A small network was trained on made-up records. Each row is its average activation on records with the value named, seen along a few directions.
Related values have similar rows: they may be neighbours, one step apart, or belong to one group.
Strong random noise was added to every row along 2 fixed directions; ignore it. To show where, here is one row again and again, with new noise each time:
[ 286  -46  129  -97  -23 -187 -251   92 -305  146 -161  124 -216  -47
  -99]
[ 262  -81  131 -103  -70 -208 -118  114 -308   89 -121  142 -188  -21
 -161]
[ 373 -105  127  -82 -119 -199 -139   83 -307  157 -119  148 -174  -28
 -231]
[-132  -43  146 -182   38 -259  109  241 -314 -205  -78  145 -202   31
    0]


Values of ZEKEV:
kapo: [   4  153   30 -124  -11  195 -393 -238   76  -93 -237  130 -219  135
    5]
mok: [ -51   88   40 -201  176 -177 -326  263 -282   74 -161  134 -231    6
  268]
suze: [  59  234 -143  202  225 -242 -330 -220   59  250  198 -252 -304   20
   88]
mir: [  24   95  -64  -78 -239  -71  -95   84  222   62 -136  123  164 -273
  104]
dagi: [ 158  121 -140  208   80 -143  -94  -74  120 -131  327 -120  -73 -213
   -4]
mav: [ 543 -357  -82  293 -409  307  412 -281 -110  564  397  -31   81  205
 -831]
nol: [ -43   22  -76  174  291  -25 -263 -243 -230  227   -4 -246   -1  -11
 -188]
bef: [-541  147  -35  -76  654  309    4  216  272 -256   80 -237   -1 -110
  712]
gam: [  70  314  -99 -144   39  291 -976 -458   43  423 -459 -145 -358   76
  194]
vuri: [ 409  143  -89   32 -329  161  -96 -135   38   59 -154  177  255   71
  133]
dip: [ 188  -75  -93  -99 -169  -64 -192 -220 -196  376 -198  -75   69   73
 -500]
kevap: [-365  -34   70 -171  -74   64  429   55   55 -610    8  352  -60  122
  303]
podu: [ -91 -119  -48   -1 -150 -109   24   39  230 -297  -83  193 -120 -213
  -68]
gizuv: [-302   81   41  -41  411  275   -4   75  179 -176  396  -50  -43  -81
  281]
vevi: [ 182   38  -29  243  280   93 -688  165  150  484 -225 -297  291 -160
  235]
raf: [  12  -69 -173  253    9   -6   82   63   67  -69  216  -88  213 -252
  146]
mono: [-108   86   86   80 -278 -245  359  104  283   35 -111  182  409   59
 -158]
zovam: [  40 -252   67   47    2  172  693  -12 -155 -105  497  -28  -72  178
 -177]
neliv: [ 115  -20   58  150  476  358 -528 -192  260  384 -258 -480  117 -188
  440]
mosen: [-410  140   98 -128 -255   39  320   64  190 -332 -215  -58  291  218
  216]
ZEKEV is arranged as a 4 by 5 grid.
Fewest steps between neliv and suze? -> 4
A value of ZEKEV combines one of 4 hidden first parts with one of 5 second parts; all combinations occur once.
Changing only the second part turns mir into dip. vuri has the same second part as mir; what does that change turn vuri into? -> gam
Changing only the second part turns zovam into gizuv. suze has the same second part as zovam; what does that change turn suze into? -> dagi

Values of SUDON:
voro: [ 539   70  -52  334  -99  161 -217   30  355  365 -182 -148  385 -249
  -30]
zove: [-381   75   74  -44  263 -132  272   70 -164   25  158   34 -330  237
  153]
bozek: [-401 -308  -54   28   52    1  868   -2    3 -478  452   20   30  220
 -302]
fifol: [ 343 -181 -136  123   -5 -181 -116  -38 -164  134   13  126  -64 -192
 -377]
ped: [-163  113    9   69  135  250  -81  -17  295  -86  -29 -190  192   -5
  230]
bubef: [  -8   86  -24  134  290  297 -364 -109  180  302   33 -333   53 -154
  369]
pela: [ 346   75   11  -94 -292 -177 -229   60  -95   96 -151  143  -31 -153
  -36]
lenof: [-499  -35   45 -108   65 -119  517  123 -171 -268  263 -177  -86  206
    4]
vop: [  -6 -153   68 -262 -280   66  335   91 -172 -328  133  415  -11   83
 -116]
zod: [  69  -45   29 -136 -543   79  239 -197 -108  -10 -251  104   34  386
 -440]
batuf: [-114  -37   55 -112  -23 -447   90  213   19 -335  -44  183   94 -126
  -26]
SUDON is arranged as a line.
A walk along SUDON starts at voro and steps to its neighbour ped. Put zove, pela, lenof, batuf in the order it reaches them. -> lenof, zove, batuf, pela
Name the neighbours of zod, in listed order. -> vop

Values of SOS:
koma: [-144   81    6  -31  261 -151  -88  176 -110  -37    3  151 -185  -69
   12]
sodim: [ 184   12   80 -262 -390   20 -131 -222 -137   10 -234  404 -213  246
  -73]
sevu: [-229   44  -18   71  126  240  102   91  198  -91  -75 -151  180  -60
  163]
kemu: [-148  -52   -5  -46 -343 -287  585  169 -198 -263  -86  254   81  228
 -288]
mif: [ 337 -167  -39  102  142  -45 -394 -188 -236  272   82 -143  -61  -66
  -42]
dib: [-951  180  -37   23  649  -57  167  202 -100 -365   84 -196 -153  120
  568]
moseb: [  19   -2   44   54   77   89  118   73  363 -203  -38   26  112 -112
  165]
tagop: [ 574  -70  -95  -43 -238 -189 -448 -192 -133  174 -146  -11 -258 -244
 -258]
sina: [-411  508  -61   14  562  338 -940 -126  222  323 -262 -390 -242 -187
  796]
sas: [ 628 -130  154   28 -351    3   74  134  162  177  179   35  424 -136
 -288]
salif: [ -13   39  -41   76  148  214 -310 -225  -10  330   81 -183  -13   47
  110]
SOS is arranged as a line.
A walk along SOS starts at sodim and steps to its neighbour kemu. Put koma, mif, dib, moseb in the order it reaches them. -> koma, mif, dib, moseb
Name the neighbours of sina, in listed order. -> sevu, salif
